A small network was shown many inputs. Here are its activations along a few directions, one row for each input.
In each table, some parts of the input vary, and every possible input appears once, in random order.
A made-up example of a description, with smaller parts first: ring(8) and (point or line(11) or (values(3) and line(6))).
Shared parts are said once, and a part with two or three values counts as separate values.

A family of inputs:
R1: [26,-23,-5,-1,-23,-13,7,-23,-9,-17,-22,27,-7,-12,-18,16]
R2: [0,6,22,6,49,16,12,7,6,49,18,-31,20,39,34,-3]
R3: [-30,6,-33,13,-14,-24,2,28,19,-8,12,12,5,-31,-28,-22]
R4: [9,-5,15,-11,-27,4,-5,-21,-12,-18,-9,4,-10,-2,-4,10]
R5: [-3,7,26,6,50,16,5,7,8,46,13,-26,22,36,36,-5]
R6: [15,-3,-9,-11,-20,11,-19,4,-20,-34,-12,3,-25,-13,-9,15]
R7: [-31,10,-31,6,-5,-15,-2,25,14,-5,8,2,-8,-24,-19,-13]
R8: [-54,25,-34,7,3,-21,7,29,27,11,22,3,7,-25,-20,-36]
R9: [15,-8,15,-12,-29,4,-6,-24,-12,-22,-14,6,-12,-2,-3,13]
R10: [21,-21,-6,0,-21,-13,8,-20,-9,-13,-17,24,-5,-12,-19,14]
R11: [-3,10,25,8,47,16,9,5,7,47,17,-27,21,35,34,1]
R12: [21,-5,-9,-12,-23,12,-20,0,-19,-37,-16,6,-27,-13,-8,17]
R13: [23,-22,-6,-1,-22,-13,7,-21,-9,-15,-20,26,-6,-12,-19,15]
R14: [18,-9,15,-12,-30,5,-6,-25,-11,-24,-16,8,-13,-2,-3,15]
R15: [-43,16,-35,14,-9,-28,7,32,26,1,22,11,14,-33,-29,-36]
R16: [18,-4,-9,-11,-21,11,-20,2,-19,-36,-14,4,-26,-13,-8,16]
R17: [12,-1,-10,-11,-19,11,-19,5,-20,-32,-10,1,-24,-13,-9,13]
R18: [-1,7,28,8,48,14,11,4,8,41,15,-26,28,39,42,-12]
R19: [-3,10,31,8,49,15,5,2,12,44,16,-28,35,42,40,-12]
R20: [18,-20,-7,0,-20,-14,8,-18,-10,-11,-15,23,-4,-12,-19,12]
R21: [-45,22,-31,3,4,-14,0,26,17,6,14,-3,-9,-20,-15,-20]
R22: [5,8,33,14,59,15,12,-2,17,48,17,-24,37,51,45,-12]
R23: [12,-7,15,-11,-28,4,-5,-23,-12,-20,-11,5,-11,-2,-3,12]
- What do these inputs look like to the network? => ring(5) or line(6) or (values(3) and line(4))
- Which other rows does R6 become when the values(3) part takes its other values? List them by row number. => R10, R23
- A walk changes only the line(4) part. It starts at R17 and steps to R6. List the rest of the walk in order. => R16, R12

A family of inputs:
R24: [-4,7,-20,-5,-16,3,-16,16,-5,-29,-2,4,-15,-20,-13,-4]
R25: [-4,6,23,6,32,4,15,-9,12,36,10,-12,26,30,26,-12]
R26: [-8,-3,0,5,-18,-15,8,-8,10,-2,2,11,8,-10,-13,-6]
R27: [-2,1,-16,4,-13,-5,-10,17,2,-24,2,9,4,-17,-11,-14]
R28: [3,-2,2,-14,-20,3,0,-19,-13,-11,-11,3,-23,-5,-7,15]
R29: [-3,-3,-21,8,-7,-14,5,11,5,-6,3,14,4,-17,-18,-9]
R30: [12,-3,11,13,45,6,9,6,10,32,6,-10,25,28,26,-5]
R31: [-8,3,-26,-7,-12,-2,-6,10,-8,-16,-5,5,-27,-21,-19,8]
R32: [9,3,16,4,39,20,-2,13,-2,27,9,-25,10,28,29,5]
R33: [7,2,9,-12,-23,8,-11,-13,-11,-25,-8,3,-10,-4,-1,3]
R34: [10,-4,12,-3,-21,0,-5,-11,-3,-20,-3,7,10,-1,0,-8]
R35: [-9,-4,-26,0,-4,-13,6,7,-3,2,-4,11,-14,-20,-21,5]
R36: [25,-12,1,6,-8,3,-11,4,-5,-24,-8,9,8,-2,0,0]
R37: [-23,18,21,0,24,12,1,8,10,29,18,-29,10,21,24,-7]
R38: [2,-9,2,-7,-11,-8,12,-22,-8,7,-10,9,-9,-3,-10,12]
R39: [-13,-4,-5,-4,-14,-14,10,-12,2,6,-6,8,-11,-12,-16,8]
R40: [-17,17,-1,4,34,13,-2,27,5,25,20,-26,6,14,18,-10]
R41: [17,-17,-9,1,2,-5,6,-7,-10,3,-14,11,-10,-4,-10,20]
R42: [-6,12,28,-3,27,18,4,-2,0,30,14,-27,11,30,30,-3]
R43: [-8,7,1,-9,-27,2,-13,-4,-1,-25,-3,2,-12,-12,-7,-1]
R44: [23,-6,-3,-4,-11,10,-17,2,-13,-28,-12,4,-12,-5,-2,11]
R45: [-12,3,-6,-11,-23,-3,-3,-9,-3,-12,-7,2,-24,-14,-13,10]
R46: [23,-17,-4,10,-1,-7,4,-2,-2,-5,-7,14,8,-2,-7,6]
R47: [18,-10,-9,-6,-7,5,-7,-3,-15,-15,-15,5,-24,-6,-7,23]
R48: [-20,12,16,9,29,-2,12,0,22,35,15,-13,24,21,21,-16]
R49: [8,-9,7,1,-14,-9,11,-17,0,-2,-2,12,10,-1,-8,-2]
R50: [-6,2,4,0,-24,-6,-7,-2,7,-20,1,6,8,-10,-6,-12]
R51: [-15,11,-5,13,39,-2,8,19,17,30,16,-11,21,14,14,-19]
- What do these inputs look like to the network? => line(4) and (values(2) or ring(5))
- Which other rows does R40 become when the values(2) part takes its other values? List them by row number. => R51
- List by row number the other rows that have the line(4) part in common with R28. => R25, R33, R34, R38, R42, R49
- Which other rows does R38 become when the line(4) part takes its other values? List them by row number. => R35, R39, R41

A family of inputs:
R52: [18,-6,7,-1,14,11,-2,-2,-9,5,-5,-5,-2,13,11,11]
R53: [-2,-6,-26,-8,-49,-15,-10,-3,-8,-45,-15,25,-25,-39,-37,5]
R54: [-18,5,-5,7,4,-12,10,5,14,13,10,2,13,-3,-4,-15]
R55: [18,-11,11,3,10,3,6,-10,-4,10,-6,1,7,13,8,9]
R56: [-11,5,-19,5,8,-5,0,18,5,3,6,0,-2,-9,-7,-7]
R57: [27,-17,-1,-14,-45,1,-11,-23,-23,-42,-24,19,-26,-18,-20,24]
R58: [10,-5,21,1,10,3,8,-16,1,15,-1,-3,13,19,14,2]
R59: [-19,14,-10,2,8,2,-5,20,7,3,11,-9,0,-4,1,-12]
R60: [3,4,24,-3,13,12,1,-9,0,14,3,-14,8,21,21,1]
R61: [-25,14,-2,3,7,-3,2,11,13,12,14,-8,8,0,2,-16]
R62: [-10,0,-15,9,5,-13,7,10,10,7,5,7,6,-9,-10,-8]
R63: [9,4,16,-4,14,17,-7,0,-6,5,1,-15,0,18,20,6]
- Changing only one part turns R56 into R52. The same change can be made to R54. Which row results? => R58
- What do these inputs look like to the network? => values(2) and (point or ring(5))
- Which other rows does R62 become when the values(2) part takes its other values? List them by row number. => R55

A family of inputs:
R64: [-22,14,-41,-10,-39,-4,-25,28,-6,-48,-2,8,-36,-45,-33,-4]
R65: [37,-14,20,-14,-17,18,-12,-24,-25,-24,-21,1,-18,9,8,28]
R66: [32,-8,34,-8,15,24,-5,-20,-16,7,-9,-15,1,32,30,20]
R67: [43,-21,5,-21,-48,12,-20,-27,-35,-54,-33,16,-37,-14,-14,36]
R68: [-39,32,3,10,55,13,0,39,22,44,34,-38,21,24,32,-27]
R69: [4,-21,-30,1,-54,-35,9,-17,-2,-36,-19,45,-13,-44,-50,4]
R70: [-28,20,-26,-4,-8,2,-16,31,3,-18,10,-8,-17,-22,-12,-12]
R71: [-33,26,-11,3,24,8,-8,35,13,13,22,-23,2,1,10,-20]
R72: [-12,-3,13,22,40,-17,33,-5,27,56,16,-1,44,24,15,-20]
R73: [-1,-15,-15,8,-23,-29,17,-13,8,-5,-7,30,6,-21,-29,-4]
R74: [27,-2,49,-1,46,30,3,-16,-7,38,3,-30,20,55,51,12]
R75: [-7,-9,-1,14,8,-23,25,-10,17,26,4,15,25,1,-7,-12]
- What do these inputs look like to the network? => values(3) and line(4)
- Changing only the line(4) part turns R69 into R73. The same change can be made to R64. Which row results? => R70
- Which other rows does R68 become when the values(3) part takes its other values? List them by row number. => R72, R74
